Here are a small network's activations along a few directions, averaged over the inputs that share one value of a field.
Values that are neighbours, or in one group, have similar rows; names and order tell nothing.
In the rows, 500 means zero.
Strong random noise was added to every row along 6 fixed directions; ignore it. To show where, here is one row again and again, with new noise each time:
[339 515 484 711 274 457 110 607 684 564 493 510 534 402 453 285 581 677]
[428 301 249 510 412 394 495 345 518 554 493 465 558 728 468 427 605 387]
[667 399 675 550 442 246 509 536 377 397 245 181 601 744 249 637 668 619]
[612 360 318 618 622 403 756 360 568 757 414 618 441 748 302 270 413 479]
[418 551 546 341 444 349 329 624 503 534 604 558 552 513 612 501 479 311]
[420 560 657 644 519 611 349 590 635 524 486 592 535 304 538 538 542 629]
[402 487 463 637 532 597 451 444 645 604 538 617 502 425 534 432 516 563]
[717 417 775 524 504 287 479 833 444 483 166 528 597 581 248 603 536 481]


D, 16 values:
d11: [415 368 385 614 403 739 368 653 524 391 290 770 427 363 416 508 496 456]
d9: [529 624 390 489 272 382 382 653 508 626 654 530 398 571 363 105 315 419]
d10: [469 689 558 404 575 589 641 441 506 360 695 429 411 481 606 620 446 535]
d3: [683 458 455 654 685 449 925 294 489 561 446 312 451 735 334 475 430 582]
d14: [453 620 720 805 563 635 306 597 660 598 550 669 469 142 598 413 445 702]
d13: [504 662 506 653 353 363 344 195 489 499 548 174 384 593 411 197 506 971]
d4: [802 608 543 428 674 315 725 619 317 537 372 542 316 623 230 400 269 424]
d15: [265 838 385 485 507 585 447 498 623 723 802 735 214 251 614  41 205 630]
d8: [520 448 630 432 434 493 348 569 454 369 425 357 630 519 574 667 594 477]
d16: [394 761 698 249 692 708 582 398 539 448 889 501 524 266 830 721 306 359]
d6: [509 302 329 677 374 571 374 499 475 424 223 544 545 506 350 522 690 590]
d12: [578 565 545 646 592 622 679 374 575 597 567 364 459 370 452 489 457 798]
d7: [354 536 298 410 327 360 289 396 520 579 733 366 496 613 757 233 484 491]
d2: [346 537 229 378 474 541 637 286 425 441 826 327 398 565 681 460 548 431]
d1: [457 496 318 229 543 537 541 441 493 516 530 708 547 462 624 568 510 233]
d5: [520 410 519 522 495 545 515 452 508 593 455 438 554 511 462 507 550 585]
The values of D form 5 separate groups.
- Which other values are in the same group as d7? Give them in the order they are listed. => d14, d8, d5
- Which other values are in the same group as d4? Give them in the order they are listed. => d11, d15
- Which other values are in the same group as d6? Give them in the order they are listed. => d13, d1
- Which other values are in the same group as d3? Give them in the order they are listed. => d16, d12
